A small network was trained on made-up records. Each row is its average activation on records with the value named, seen along a few directions.
Values that are neighbours, or in one group, have similar rows; names and order tell nothing.
In the rows, zero is written as 500.
Strong random noise was added to every row along 3 fixed directions; ignore it. To show where, here is one row again and again, with new noise each time:
[406 273 601 749 314 330 214 327 476 551 641 525 476 554]
[582 584 466 570 635 664 567 446 567 365 393 333 365 637]
[463 447 585 711 297 287 202 511 638 419 355 521 467 395]
[572 503 518 624 278 318 413 527 568 387 435 514 390 466]
[780 619 356 425 470 608 937 457 383 344 646 386 224 759]


Gol, 16 values:
y11: [405 820 572 616 655 317 375 681 696 493 245 552 555 319]
y2: [682 738 442 463 168 345 614 622 560 313 441 543 341 423]
y13: [470 488 484 274 456 277 481 540 483 524 424 647 597 294]
y7: [495 623 479 678 287 329 436 740 568 471 370 535 465 440]
y6: [631 518 448 395 518 444 793 363 261 513 807 714 499 428]
y16: [554 700 589 543 156 161 482 564 486 564 589 647 286 362]
y8: [542 578 580 222 388 383 421 601 544 521 314 600 497 488]
y10: [563 486 426 576 408 597 860 544 307 459 892 511 405 708]
y1: [471 465 568 379 263 139 502 662 424 524 377 809 574 174]
y5: [314 244 597 651  75 227 219 597 544 550 603 598 800 275]
y9: [469 586 513 618 782 447 626 575 543 490 486 498 468 412]
y12: [392 203 572 550 183 380 202 569 493 587 509 675 716 369]
y15: [463 436 448 313 604 740 392 429 527 551 381 388 625 563]
y14: [545 428 435 295 300 533 511 545 489 622 488 475 577 469]
y3: [424 297 495 343 862 571 403 327 466 664 511 477 633 598]
y4: [678 435 341 430 438 652 798 561 410 438 782 468 388 541]
The values of Gol form a ring.
Which values are neighbours of y2? Give them in the order they are listed. -> y7, y16
Which values are neighbours of y15? Give them in the order they are listed. -> y8, y14
Which values are neighbours of y6? Give them in the order they are listed. -> y1, y9
Which values are neighbours of y4? Give them in the order they are listed. -> y10, y5
